These are the activations of a small neural network, seen along a few directions. Each row is one input.
Each table varies a few parts of the input and shows all the possible inputs, shuffled.
A made-up example of a description, with smaller parts first: one of 6 places along a line, together with either a single point or one of 9 places around a ring or (one of 3 separate values, together with one of 8 places around a ring).
Shared parts are said once, and a part with two or three values counts as separate values.
In the rows, zero is written as 128.

Other details of the inputs vary at random and push rows far along three fixed directions, the same in every table; ignore that.
To show where, the next rows are all for the same input, with only those details redrawn:
[131 102 135 140 137 127 125 131 115 119 106]
[140  76 107 139 150  84 144 124 110 103 113]
[149  86  88 154 103  89 160 121 137 104 141]
[164 123 167 209  40 141 145 148 128 144 119]

A family of inputs:
R1: [130 131 143 111 145 131 108 119 112 123 137]
R2: [131 136 119 132 121 152 138 121 157 136 152]
R3: [119 146 146 111 154 149 116 136 134 143 114]
R4: [124 142 132 115 157 135 122 123 108 116 143]
R5: [107 168 119 120 114 134 135 130 153 134 152]
R6: [128 151 120 106 102 133 122 133 140 130 159]
R7: [141 105 103 128 115 107 151  96 141 118 161]
R8: [122 136 105 136  97 149 131 142 154 141 121]
R9: [126 153 117 108 106 131 129 136 152 135 147]
R10: [130 145  91 116 123  96 153 123 147 116 151]
R11: [118 135 139  88 141 117 106 117 112 133 122]
R12: [135 106 119 106 148  93 129 104 105 113 138]
R13: [122 141 115 118  81 137 113 143 143 124 131]
R14: [123 136 140 126 161 150 129 120 116 125 135]
R15: [128 150 123 107  99 127 116 122 144 131 155]
R16: [124 128 151 122 147 148 118 110 130 145 115]
R17: [122 165 118 114 109 139 128 128 140 126 158]
R18: [127 146 120 124 113 136 128 120 163 137 141]
R19: [152 112  68 146 130  56 185 114 147 108 155]
R20: [114 141 147 106 147 143 112 117 135 145 106]
R21: [126 153 121 109 103 125 123 125 155 135 143]
R22: [133  94  89 113 151  64 137 143 106 119 101]
R23: [121 122 135 128 140 129 118 143 130 131  84]
R24: [129 110 138 143 141 135 123 134 126 130  93]
R25: [127 112 115 113 135 101 115 147  99 126 107]
R26: [132 100 126 143 138 130 128 135 105 130 112]
R27: [105 149 131 103 162 118 119 128 112 125 138]
R28: [127 132 152 126 153 150 114 118 133 141 119]
R29: [173 106 176 219  85 114 148 159  93 164  83]
R30: [114 145 122 137 125 153 142 116 144 126 169]
R31: [133 132 122 128 116 152 137 120 145 127 162]
R32: [119 144 114 120  84 135 121 147 155 129 119]
R33: [131 131 139 110 148 134 115 129 110 123 141]
R34: [126 130 115 130  88 145 120 134 139 114 139]
R35: [131 102 135 140 137 127 125 131 115 119 106]
R36: [115 153 119 129 119 141 133 120 133 120 175]
R37: [155 135 202 175 105 150 121 135 104 155 114]
R38: [108 141 141 132 169 148 130 121 128 135 130]
R39: [133 104 115 129 136 112 121 139  97 119 117]
R40: [100 155 139 118 167 143 125 129 134 137 121]
R41: [113 142 140  89 144 123 109 120 125 139 109]
R42: [120 143 141 128 165 156 129 122 128 134 123]
Changing only one part turns R24 into R35. The same change can be made to R16. Which row results? -> R7
What do these inputs look like to the network? -> one of 6 places around a ring, together with either one of 2 separate values or one of 5 places along a line
Start at R7 and move only the place on the line of 5, one step at a time. The first step leads to R37. Which rows follow, in order? -> R31, R14, R30
List by row number the other rows that have the place on the ring of 6 in common with R20. -> R3, R8, R18, R19, R23, R40
Change only the place on the ring of 6 in R22. List by row number the other rows that result. -> R8, R25, R26, R29, R39

A family of inputs:
R43: [137 128 108 112 136  81 142 118 130 124 144]
R44: [128 114  89 117 137  84 145 127 134 117 132]
R45: [132 101  86 129 158  87 159 109 135 107 146]
R46: [136 106  94 126 157  87 160 107 133 111 149]
R47: [ 97 160 121 103 106 213 104 119 162 125 164]
R48: [ 91 185 124  99  92 214  98 140 177 143 141]
R49: [139 101  96 123 149  89 150 106 122 105 156]
R50: [140 111 104 126 153  87 154 105 131 115 154]
R51: [134 122  98 112 138  80 146 119 132 121 139]
R52: [131  97  84 132 156  90 159 113 136 107 143]
R53: [ 96 164 116 115 112 213 114 125 177 133 151]
R54: [ 97 128 214  79 242 147  55 154  38 141  35]
R55: [181 141 202 214  39 107 140 164  93 163 109]
R56: [184 139 210 229  56 118 153 145  97 163 120]
R57: [ 87 149 110  97  63 236  80 146 189 131 112]
R58: [135 123 101 109 135  78 139 117 125 117 145]
R59: [182 145 204 212  40 104 142 160  93 166 111]
R60: [101 161 124 106 109 204 108 117 162 127 166]
R61: [132  54  67 133 130 111 141 119 143  99 112]
R62: [100 131 208  87 250 131  71 149  51 147  31]
Changing only one part turns R61 into R57. The same change can be made to R53. Which row results? -> R48
What do these inputs look like to the network? -> one of 2 separate values, together with either a single point or one of 9 places along a line

A family of inputs:
R63: [117 140  64 116 100 129 153 107 187 112 186]
R64: [123 141 145 129 146 134 126 124 119 132 126]
R65: [180 122 149 203  58  79 170 137 126 146 136]
R66: [127 126  41 110 111  93 169 103 172 102 195]
R67: [181 112 145 208  53  89 169 138 126 140 128]
R68: [128 141 145 119 139 130 123 126 116 140 127]
R69: [123 137 137 130 145 129 127 134 124 136 119]
R70: [123 129 137 132 140 143 121 135 126 132 111]
R71: [124 135 146 127 143 132 124 126 126 137 121]
R72: [130 130 146 121 136 136 113 125 112 130 131]
R73: [123 142 144 130 145 134 125 128 119 135 127]
R74: [123 126 141 131 140 141 124 128 128 128 112]
R75: [118 124 130 115 119 126 105 146 119 128 101]
R76: [126 130 143 129 142 139 120 131 113 127 130]
R77: [123 139 139 127 144 131 127 136 124 138 118]
R78: [121 135 147 129 145 135 127 127 128 134 120]
R79: [125  70  71  86 222  49 144 102  99  80 136]
R80: [121 114 133 134 135 146 118 132 124 124 107]
R81: [124 113 135 127 131 143 114 130 124 127 107]
R82: [125 139 141 111 123 123 107 138 109 125 121]
R83: [124 130 134 130 140 140 122 137 125 131 110]
R84: [ 91 171 100  99  58 237  98 121 204 135 168]
R85: [123 138 148 128 145 132 129 122 120 131 127]
R86: [121 138 135 111 123 123 110 145 123 132 103]
R87: [178  86 115 203  67  69 176 145 116 127 123]
R88: [127 139 147 122 142 129 123 121 118 134 127]
R89: [127 131 140 126 141 137 121 134 111 128 129]
R90: [122 150 142 110 128 117 115 136 114 133 117]
R91: [167 122 153 185  70 107 152 132 117 135 145]
R92: [180 123 143 196  64  73 169 130 116 143 144]
R93: [103 166  76 105  76 193 129 122 201 124 177]
R94: [122 137 141 131 146 132 125 132 126 137 120]
R95: [130 126 137 120 135 136 119 133 124 135 111]
R96: [124 143 141 129 144 131 127 129 117 135 126]
R97: [130 129 148 122 137 137 116 124 114 127 130]
R98: [125 128 148 128 140 139 122 125 115 123 130]
R99: [144  81  12  99 123  44 178  90 158  79 206]
R100: [120 112 129 133 136 143 120 135 122 126 107]
R101: [127 136 142 119 140 129 122 131 124 142 120]
R102: [120 112 136 133 135 146 121 129 124 124 107]
R103: [112  81  66  59 239  53 133 100 113  94 125]
R104: [122 113 136 129 132 146 116 129 124 127 107]
R105: [121 144 139 110 127 115 115 144 122 137 111]
R106: [120 117 131 132 133 147 118 139 122 128 106]
R107: [125 113 133 123 129 144 113 134 121 132 107]
R108: [124 128 138 132 141 141 122 131 127 128 111]
R109: [105 165  85 101  71 196 122 113 206 125 178]
R110: [126 132 141 127 141 140 120 133 112 128 129]
R111: [125 138 147 125 144 129 125 121 118 133 128]
R112: [130 125 137 123 136 135 117 130 125 133 111]
Changing only one part turns R112 into R103. The same change can be made to R95. Which row results? -> R101
Changing only one part turns R91 into R111. The same change can be made to R79. Which row results? -> R64
What do these inputs look like to the network? -> one of 5 places along a line, together with either a single point or one of 9 places along a line
Change only the place on the line of 5 in R89. List by row number the other rows that result. -> R66, R77, R87, R93
Change only the place on the line of 9 in R107. List by row number the other rows that result. -> R80, R81, R84, R87, R100, R102, R104, R106
